These are the activations of a small neural network, seen along a few directions. Each row is one input.
In each table, some parts of the input vary, and every possible input appears once, in random order.
A made-up example of a description, with smaller parts first: ring(8) and (point or (values(2) and line(4)) or line(9)).
Shared parts are said once, and a part with two or three values counts as separate values.
In the rows, 128 means zero.

Rows:
x1: [113 101  82 133 142 150  95 112 110 126 116 113 213]
x2: [124 194 215  59 104  98 169 124 109 148 150 164  85]
x3: [ 76  86 160  88  98  69 137 113 183 142 220 122  49]
x4: [ 61 114 186  72  93  98 137  83 132 124 183 146  97]
x5: [140 164 146 135  98 157 129 126 112 107  82 109 127]
x6: [165 130  63 218 179 165 146 174  97 129 102 132 150]
x7: [123  92  42 198 199 159 117 140 120 129 134 147 166]
x8: [134 148 190 108  74 125 149 129 115 106 104 139 103]
x9: [191 166  67 195 209 155 141 178  95 157 101 163 157]
x10: [101 121 121 117 119 150  97  93 133 104 108 120 138]
x11: [134  63  38 205 202 123 120 167 172 140 175 112 110]
x12: [124  68  67 146 150 112  99 134 166 135 144  77 162]
x13: [153 138 105 153 122 156 125 141  89 128  87  98 203]
x14: [110  74 145 108 100  86 117 120 188 118 167 120  63]
x15: [ 95 103 166  91  94 119 116  94 135 106 130 148 116]
x16: [100 158 210  83  74 105 172 116 112 120 155 136  84]
x17: [179 169 109 128 148 150 122 140  85 156  84 125 214]
x18: [164 198 150 109 126 151 127 128 109 137  77 136 134]
x19: [157 183 194  83 103 119 147 133 112 136  99 166 107]
x20: [116  89 105 132 126 113  98 116 187 112 142  88  84]
The inputs of x2 and x17 match in every part but one. If x4 is changed in the same way as x2 into x17, which row does it become? -> x1
What is each input in this table made of? -> line(4) and line(5)
Change only the line(4) part in x15. List by row number the other rows that result. -> x8, x14, x19
Change only the line(5) part in x12. List by row number the other rows that result. -> x3, x11, x14, x20

Rows:
x21: [173 151 137 121 132 114 141 147 105 173 135 139 175]
x22: [ 93  88 183  98  64  91 137 123 165 106 172 131  56]
x23: [131 222 178 110  82 169 146  98  52 113  64 165 145]
x24: [107  66  93  86  56 159  20  58 159  80  46  15 244]
x25: [ 53 112 223  42  72  96 152  84 132  85 167 158  90]
x26: [122 172 177  65 122 122 140  90  62 164 139 168 186]
x27: [168 137  90 141 178 126 116 156 165 140 119 139  93]
x28: [ 89  63 134 135 118  95 107 103 179 108 171 142  46]
x29: [124 105  47 168 193 142 112 154 147 141 161 123 150]
x30: [118  91  40 171 195 133 127 158  93 154 143 131 223]
x31: [185 189 146 165  99 172 149 159  90 118  58 137 131]
x32: [111  85  73 176 163 117 125 129 158 134 185  86 118]
x33: [151 115 117 150 144  96 130 138 169 125 137  99  60]
x34: [167 162 144 109 118 122 132 165 151 155 127 132  95]
x35: [ 46  32  82 152 133 122 108  92 173 128 208 134  98]
x36: [ 97 167 216  61  85  99 162 106 124 122 139 121  95]
x37: [113 188 195  59 115 125 132 111 112 147 131 161 117]
x38: [184 158 101 196 164 179 138 156 104 104  44 143 135]
x39: [147 139 166 112  83  93 157 155 154 134 138  90  64]
x40: [143 119  62 220 181 198 128 160  75 102  86 128 191]
x41: [168 128  85 152 190 118 130 147 119 156 119 144 176]
What is each input in this table made of? -> point or (line(4) and line(5))
Start at x35 and move only the line(4) part, one step at a time. The first step leads to x28. Which rows follow, in order? -> x22, x25

Rows:
x42: [105 164 227  52  59  96 152 102 122 126 141 145  80]
x43: [132 111  98 149 158 123 130 145 143 139 152 132 123]
x44: [155 164 128 136 146 137 141 140 105 143 113 144 140]
x45: [140 139 126 131 124 147 120 125 106 124  98 129 164]
x46: [136 112  99 159 152 128 132 149 146 130 138 122 112]
x47: [133 135 121 120 122 144 113 121 116 123  99 116 168]
x48: [119 104  99 150 148 130 124 132 138 125 144 124 131]
x49: [141 153 131 135 136 148 135 133 102 127 105 135 151]
x50: [117  91  96 138 134 125 104 119 147 123 136 102 141]
x51: [117  97  97 146 138 129 114 124 138 126 136 114 140]
x52: [ 82 105 189  73  83  84 132  99 162 118 173 136  58]
x53: [159 162 124 146 138 146 138 148 111 132 101 139 129]
What is each input in this table made of? -> values(2) and (point or line(5))
The inputs of x42 and x52 match in every part but the values(2) part. If x53 is changed in the same way as x42 into x52, which row does it become? -> x46
